A small network was trained on invented records. Each row is its activation on one of them, seen along a few directions.
Each row is followed by the record's values for the fields T, M, F, H.
A field that a record lacks is left out.
The largest differences between rows may come from other fields.
In the rows, 500 means zero.
Strong random noise was added to every row along 17 fixed directions; ignore it. To show where, here is one row again and again, with new noise each time:
[429 542 331 679 424 264 579 414 533 351 570 357 518 535 476 412 265 598
 339 537 487 591 490 618 259 589 517 454 482]
[362 846 648 442 364 750 439 570 344 331 545 592 598 426 221 519 584 541
 306 355 295 553 210 402 285 306 534 540 522]
[435 371 471 669 578 439 659 289 379 528 537 416 715 583 526 625 521 541
 622 466 497 300 429 448 365 531 511 548 522]
[514 656 412 224 634 508 561 552 364 547 562 567 299 334 323 621 713 520
 430 697  50 393 428 683 400 198 307 498 858]
[310 574 421 564 473 708 340 574 475 433 437 554 392 623 325 443 313 521
 398 476  63 691 378 725 272 248 577 306 414]
[667 125 255 381 570 697 513 479 636 782 395 452 518 745 774 568 610 183
 745 398 425 268 479 438 472 615 700 374 453]
[462 736  60 544 441 727 465 556 536 252 461 487 561 611 615 673 392 603
 401  88 574 708 366 757 233 431 322 622 502]
[563 645 485 344 209 452 573 724 550 453 187 340 709 466 663 615 816 464
 521 384 608 550 435 404 536 626 618 629 415]
[333 486 479 309 557 653 605 617 428 433 706 686 737 588 684 513 416 723
 578 583 275 352 156 531 473 630 773 383 870]
[644 283 486 334 531 619 324 444 504 806 173 293 588 593 585 120  26 540
 634 631 658 416 764 487 646 709 538 309 440]
[603 371 442 437 297 396 274 629 424 419 759 669 363 375 388 381 416 560
 478 610 496 542 641 470 384 340 595 649 257]
[556 593 275 334 625 743 347 475 455 307 751 484 285 557 251 565 443 661
 439 186 658 715 698 395 551 312 344 719 613]
[764 270 341 465 409 209 423 689 482 475 629 612 713 295 427 506 288 604
 392 484 400 818 673 889 476 506 329 665 220]
[320 703 472 340 613 399 277 637 366 403 592 317 799 682 198 453 489 748
 509 238 532 584 648 548 422 512 542 372 658]
[573 477 428 358 694 325 679 300 508 101 653 330 492 545 720 631 496 743
 545 337 485 876 341 442 703 790 570 513 656]
[429 649 666 467 457 762 496 425 611 325 387 510  92 407 609 561 462 571
 492 697 529 530 384 264 683 403 376 518 703]
[335 607 712 323 539 366 200 554 324 687 310 351 603 425 323 287 348 700
 490 830 416 385 710 515 536 474 547 151 647]
[660 336 700 352 575 366 431 409 477 400 381 409 538 384 555 263 125 572
 591 591 250 755 393 577 653 716 472 310 299]
[429 422 397 353 536 680 475 662 480 660 627 578 483 420 311 780 700 611
 341 560 499 546 748 388 712 315 566 593 752]

[693 383 545 493 599 350 564 419 575 676 566 403 590 609 359 268 360 446
 364 573 539 556 666 535 525 674 527 446 623] : {T: t3, M: m2, F: f8, H: h1}
[383 751 764 400 396 672 285 595 361 398 405 617 603 269 464 475 400 653
 432 518 562 590 356 408 591 480 442 437 432] : {T: t2, M: m2, F: f7, H: h2}
[515 655 616 649 445 282 362 400 412 351 414 479 566 370 581 616 671 422
 475 352 554 644 395 552 353 498 396 433 158] : {T: t6, M: m2, F: f6, H: h2}
[272 636 766 548 445 722 579 624 458 711 363 467 658 600 116 442 656 273
 612 408 344  60 389 279 371 336 505 488 502] : {T: t1, M: m2, F: f5, H: h2}
[534 455 556 597 486 385 689 383 485 486 319 272 665 715 510 430 511 556
 555 439 584 628 568 493 589 623 635 588 458] : {T: t1, M: m2, F: f8, H: h2}
[626 183 411 417 511 312 212 704 624 578 854 606 528 613 483 531 607 405
 612 469 730 423 806 467 563 535 605 451 434] : {T: t5, M: m1, F: f3}
[466  68 744 786 641 181 795 499 707 550 726 430 558 835 358 704 750 518
 440 685 396 743 749 511 787 556 682 513 682] : {T: t6, M: m1, F: f1}
[347 474 372 518 661 509 778 414 710 284 482 328 108 460 519 599 376 559
 559 511 321 608 413 389 714 554 399 494 670] : {T: t5, M: m1, F: f4}
[431 665 482 206 396 693 330 692 308 583 220 410 671 410 351 313 340 611
 663 399 454 348 521 500 494 409 450 513 416] : {T: t1, M: m1, F: f3}
[266 495 540 509 334 477 482 727 542 428 492 682 286 242 680 697 611 556
 579 717 452 411 455 414 613 394 495 517 398] : {T: t4, M: m2, F: f6, H: h2}
[392 237 280 576 614 392 651 480 742 673 773 376 397 495 337 563 484 218
 524 422 579 137 611 170 462 663 553 416 555] : {T: t5, M: m2, F: f8, H: h2}
[620 648 682 456 337 633 401 618 508 604 486 662 569 548 540 550 845 508
 440 591 757 403 573 436 518 379 530 717 688] : {T: t2, M: m1, F: f6}
[329 409 487 713 622 349 625 226 406 463 482 303 266 545 354 552 507 570
 574 612 434 467 675 406 518 364 479 501 471] : {T: t4, M: m1, F: f5}
[538 464 704 560 351 651 573 565 462 431 414 604 503 533 439 427 445 592
 594 542 423 558 434 495 562 377 451 770 381] : {T: t3, M: m1, F: f2}
[436 387 381 434 426 548 477 616 461 530 543 605 435 304 527 621 401 696
 345 669 453 668 635 526 675 448 570 536 489] : {T: t3, M: m1, F: f2}
[550 485 615 369 417 528 493 409 407 400 536 664 104 353 772 507 626 580
 441 883 476 579 444 353 660 424 672 495 532] : {T: t6, M: m2, F: f4, H: h2}
[520 656 658 258 652 386 561 418 265 539 809 512 618 452 300 387 663 634
 425 593 538 283 502 317 467 536 548 549 866] : {T: t5, M: m2, F: f7, H: h1}
[452 689 479 563 225 509 629 676 687 523 125 438 339 389 705 243 130 598
 581 819 637 234 492 651 443 540 188 619 620] : {T: t3, M: m1, F: f6}
[290 616 442 644 417 446 497 519 559 527 382 437 542 426 574 493 370 508
 482 627 524 324 392 529 418 562 553 314 567] : {T: t7, M: m1, F: f3}
[354 450 192 445 659 339 613 256 403 739 372 321 323 311 632 544 522 420
 379 708 188 350 473 507 336 574 652 164 539] : {T: t5, M: m2, F: f6, H: h1}
[270 452 490 416 469 617 374 674 455 488 786 645 334 382 370 657 546 708
 462 594 789 409 801 191 737 355 542 618 637] : {T: t4, M: m2, F: f2, H: h2}
[466 744 626 520 413 573 377 439 396 368 350 552 592 303 644 422 337 636
 556 474 654 461 324 482 444 543 315 516 407] : {T: t6, M: m1, F: f7}
[501 607  38 391 528 401 442 521 623 495 490 181 312 400 286 359 245 315
 509 206 537 330 627 467 243 563 240 437 371] : {T: t3, M: m1, F: f3}
[507 627 696 522 645 466 268 262 253 288 543 654 538 182 675 650 387 711
 631 514 560 478 324 559 466 449  85 465 420] : {T: t3, M: m1, F: f6}
[332 221 370 617 492 484 766 552 562 558 293 310 315 865 522 498 635 390
 897 508 184 336 551 524 480 366 685 565 345] : {T: t4, M: m1, F: f2}
[583 310 577 733 403 463 402 722 697 535 627 579 785 683 226 515 422 551
 295 312 570 961 776 682 591 497 585 661 336] : {T: t2, M: m1, F: f1}
[575 389 402 480 514 647 282 611 509 646 445 683 585 455 713 762 566 561
 399 558 652 654 686 718 674 422 424 444 515] : {T: t4, M: m1, F: f2}
[356 332 570 664 497 699 338 734 588 776 472 689 348 479 303 708 534 533
 520 676 695 400 957 531 738 129 262 622 546] : {T: t6, M: m2, F: f2, H: h2}
[376 520 265 435 743 571 860 357 280 613 523 427 436 414 243 451 298 681
 546 561 240 303 545 622 458 314 304 668 756] : {T: t6, M: m2, F: f8, H: h1}
[693 395 284 281 530 634 509 526 280 657 524 707 651 130 512 446 205 617
 406 522 471 564 548 694 593 472 395 646 375] : {T: t6, M: m2, F: f8, H: h2}
[203 527 564 614 542 396 803 480 532 462 401 299 453 602 567 673 682 771
 622 652 682 402 658 297 764 549 554 617 822] : {T: t6, M: m1, F: f6}
[651 833 260 253 228 778 487 751 558 617 169 597 601  82 605 675 678 283
  87 367 355 670 269 643 399 485 396 519 410] : {T: t5, M: m1, F: f7}
[651 339 338 371 765 529 750 209 539 669 435 260 302 747 582 346 497 426
 373 561 437 700 637 433 695 709 816 328 695] : {T: t6, M: m2, F: f5, H: h2}
[405 291 379 621 316 417 569 919 716 494 666 652 467 496 461 615 450 587
 698 565 672 343 737 576 655 403 405 805 513] : {T: t7, M: m1, F: f6}
[776 649 648 248 554 427 323 466 381 424 714 485 390 510 164 408 814 289
 372 328 387 622 520 441 379 341 462 505 454] : {T: t6, M: m1, F: f1}
[313 480 279 338 308 689 501 864 512 640 687 646 368 593 335 351 460 529
 503 657 509 182 656 402 443 319 778 597 673] : {T: t4, M: m2, F: f8, H: h2}
[541 396 566 311 508 332 386 756 552 458 460 517 683 347 636 508 405 541
 733 441 547 486 497 583 703 704 383 390 352] : {T: t6, M: m1, F: f2}

Which values does each new row have?
[449 440 281 577 396 377 596 606 674 484 685 473 331 524 473 369 252 621
 302 669 671 559 739 539 522 584 561 555 640] : {T: t4, M: m1, F: f6}
[460 492 397 766 479 340 381 410 739 528 471 398 416 446 632 708 521 360
 338 542 683 516 589 485 419 586 385 303 478] : {T: t3, M: m1, F: f3}
[415 449 338 368 607 439 357 695 599 458 514 379 593 668 402 463 408 523
 480 283 338 781 584 672 562 587 663 234 461] : {T: t6, M: m1, F: f3}
[521 717 435 264 316 514 503 928 740 595 374 412 601 730 484 362 805 298
 532 359 506 398 469 510 442 610 738 440 680] : {T: t6, M: m1, F: f7}
[449 463 506 563 603 669 645 513 588 662 431 513 515 672 413 505 492 324
 388 461 276 490 422 623 425 468 455 358 606] : {T: t6, M: m2, F: f2, H: h2}
[275 523 763 738 703 703 392 472 608 650 309 503 622 571 410 717 505 366
 479 364 435 520 461 528 575 463 248 202 484] : {T: t6, M: m2, F: f6, H: h2}
[355 332 571 467 441 671 649 659 656 564 625 518 429 715 291 233 375 404
 556 508 313 414 431 233 577 574 911 483 527] : {T: t5, M: m2, F: f8, H: h2}
[487 653 597 661 468 304 554 339 585 344 292 295 375 334 537 592 581 315
 529 411 538 485 372 395 418 546 253 441 262] : {T: t6, M: m2, F: f8, H: h1}
[365 260 399 704 612 383 524 403 495 593 573 416 571 728 417 444 346 497
 476 515 291 582 601 647 388 533 708 281 401] : {T: t4, M: m1, F: f6}
[521 465 389 286 391 467 757 808 715 267 620 447 396 655 531 525 693 436
 717 328 392 470 363 402 603 572 606 721 608] : {T: t1, M: m1, F: f3}
[969 471 873 120 498 221 306 633 508 695 203 400 511 351 421 320 770 204
 711 654 296 415 595 619 607 477 192 455 382] : {T: t1, M: m1, F: f3}
[551 336 443 478 463 476 493 674 658 444 820 566 278 505 207 358 313 595
 373 554 559 721 783 427 716 449 564 685 536] : {T: t5, M: m1, F: f3}
[587 434 693 457 567 233 496 495 485 430 811 352 665 866 165 153 453 552
 588 452 542 440 629 428 409 610 649 530 653] : {T: t3, M: m1, F: f3}
[602 459 694 413 426 398 655 518 428 342 611 486 417 482 362 520 747 544
 619 517 454 495 500 323 579 399 456 842 485] : {T: t5, M: m1, F: f1}
[653 166 311 699 658 267 632 369 576 559 726 490 701 800 478 611 597 252
 404 360 130 676 413 843 248 554 667 338 405] : {T: t1, M: m1, F: f3}
[554 454 159 341 523 612 566 558 449 656 415 508 459 628 606 537 662 361
 601 393 314 360 482 641 349 406 612 520 497] : {T: t1, M: m2, F: f5, H: h2}
[661 378 469 455 476 754 588 416 506 731 458 537 499 602 431 420 544 386
 402 502 458 499 543 381 503 462 682 631 535] : {T: t3, M: m2, F: f8, H: h1}
[804 466 779 525 423 441 933 371 562 515 281 407 283 606 469 199 492 490
 517 754 395 652 503 537 675 509 414 870 577] : {T: t3, M: m2, F: f6, H: h2}
